Here are a small network's activations along a few directions, averaged over the inputs that share one value of a field.
Related values have similar rows: they may be neighbours, one step apart, or belong to one group.
In the rows, zero is written as 500.
Strong random noise was added to every row along 7 fixed directions; ignore it. To show where, here is one row again and again, with new noise each time:
[415, 530, 594, 525, 453, 557, 535, 482, 486, 602, 592, 392, 440, 593, 538,
 465, 540, 485]
[499, 402, 292, 516, 488, 421, 449, 484, 514, 458, 475, 616, 526, 484, 429,
 516, 500, 495]
[485, 449, 353, 569, 393, 478, 403, 598, 495, 578, 464, 479, 503, 587, 369,
 553, 530, 429]
[548, 488, 526, 424, 536, 510, 494, 391, 495, 457, 403, 591, 603, 506, 556,
 437, 478, 580]
[602, 534, 652, 413, 490, 577, 552, 417, 438, 475, 691, 524, 412, 451, 737,
 431, 320, 497]
[522, 494, 337, 584, 407, 385, 395, 357, 466, 414, 503, 475, 469, 552, 481,
 487, 462, 404]
[511, 406, 398, 463, 467, 515, 535, 468, 521, 477, 610, 652, 470, 416, 663,
 456, 360, 551]
[523, 541, 566, 480, 473, 459, 456, 462, 493, 444, 574, 406, 565, 430, 407,
 484, 392, 402]
[400, 381, 386, 519, 517, 551, 564, 652, 498, 662, 616, 582, 360, 580, 467,
 553, 640, 531]


Values of FEGO:
sedo: [350, 505, 448, 582, 413, 502, 476, 464, 562, 478, 389, 444, 516, 452, 494,
 482, 491, 487]
fazu: [590, 596, 460, 641, 514, 403, 516, 324, 420, 438, 484, 471, 302, 720, 758,
 485, 604, 488]
kelop: [576, 531, 555, 481, 430, 579, 492, 545, 549, 541, 380, 500, 714, 497, 560,
 463, 398, 561]
vom: [581, 542, 400, 566, 675, 398, 585, 405, 449, 423, 360, 629, 398, 643, 698,
 512, 621, 598]
nure: [367, 454, 352, 619, 322, 525, 491, 281, 536, 528, 492, 526, 388, 611, 850,
 382, 484, 626]
piget: [459, 498, 476, 419, 667, 393, 519, 376, 564, 343, 319, 572, 662, 356, 309,
 492, 617, 586]
zedit: [526, 538, 602, 496, 418, 568, 545, 585, 499, 553, 693, 420, 480, 463, 561,
 492, 374, 425]
vog: [495, 528, 546, 519, 514, 581, 527, 500, 430, 570, 494, 521, 271, 617, 596,
 538, 635, 527]
beg: [333, 585, 639, 468, 528, 537, 575, 261, 580, 380, 419, 446, 553, 384, 634,
 361, 464, 623]
neno: [593, 491, 394, 509, 444, 477, 383, 400, 430, 452, 415, 568, 460, 585, 608,
 484, 512, 519]
kot: [628, 577, 665, 453, 496, 508, 437, 434, 433, 435, 408, 408, 521, 495, 477,
 505, 470, 439]
motu: [653, 530, 579, 430, 573, 526, 462, 550, 374, 513, 569, 490, 381, 594, 430,
 567, 557, 420]
sakar: [542, 394, 363, 489, 618, 441, 603, 523, 578, 424, 485, 717, 567, 385, 606,
 500, 482, 634]
The values of FEGO form a line.
- List every value one step from vom, in the order listed. => fazu
- List every value one step from kelop, in the order listed. => zedit, sakar
- List every value one step from nure, in the order listed. => neno, kot

Values of BOF:
vege: [610, 585, 715, 459, 603, 572, 549, 617, 403, 606, 389, 444, 456, 679, 538,
 551, 682, 536]
zorop: [524, 591, 601, 514, 531, 395, 550, 503, 556, 381, 593, 372, 632, 310, 454,
 493, 295, 402]
dilog: [343, 467, 418, 535, 366, 530, 431, 428, 612, 561, 316, 456, 670, 530, 504,
 412, 486, 607]
ziz: [501, 667, 745, 455, 795, 362, 633, 204, 483, 253, 599, 382, 485, 383, 405,
 468, 604, 458]
nit: [574, 531, 673, 408, 567, 619, 523, 534, 419, 579, 669, 485, 357, 526, 532,
 506, 505, 490]
non: [609, 616, 684, 417, 757, 391, 602, 377, 505, 310, 405, 542, 687, 414, 517,
 446, 489, 580]
sefeg: [425, 539, 456, 552, 352, 417, 411, 152, 546, 353, 451, 417, 640, 491, 599,
 343, 358, 491]
muvi: [607, 453, 538, 425, 384, 704, 452, 693, 451, 675, 441, 610, 413, 601, 683,
 522, 416, 565]
dadef: [631, 433, 659, 310, 422, 757, 513, 680, 518, 632, 498, 646, 663, 422, 649,
 455, 258, 606]
gev: [646, 507, 757, 355, 439, 755, 454, 957, 462, 691, 505, 464, 556, 397, 401,
 587, 319, 441]
tenar: [720, 564, 660, 320, 632, 603, 538, 516, 397, 475, 371, 651, 477, 498, 586,
 531, 548, 586]
lodog: [460, 407, 314, 619, 222, 558, 334, 611, 494, 696, 445, 465, 511, 711, 497,
 525, 531, 473]
fodu: [326, 468, 620, 414, 604, 510, 688, 521, 666, 438, 590, 538, 645, 189, 491,
 448, 407, 599]
The values of BOF form a line.
- Going along BOF from non by way of its neighbour zorop, in what order are ziz, sefeg, dadef, tenar met? => ziz, tenar, sefeg, dadef
- What is the length, in steps, of the shortest route from lodog to muvi? => 5
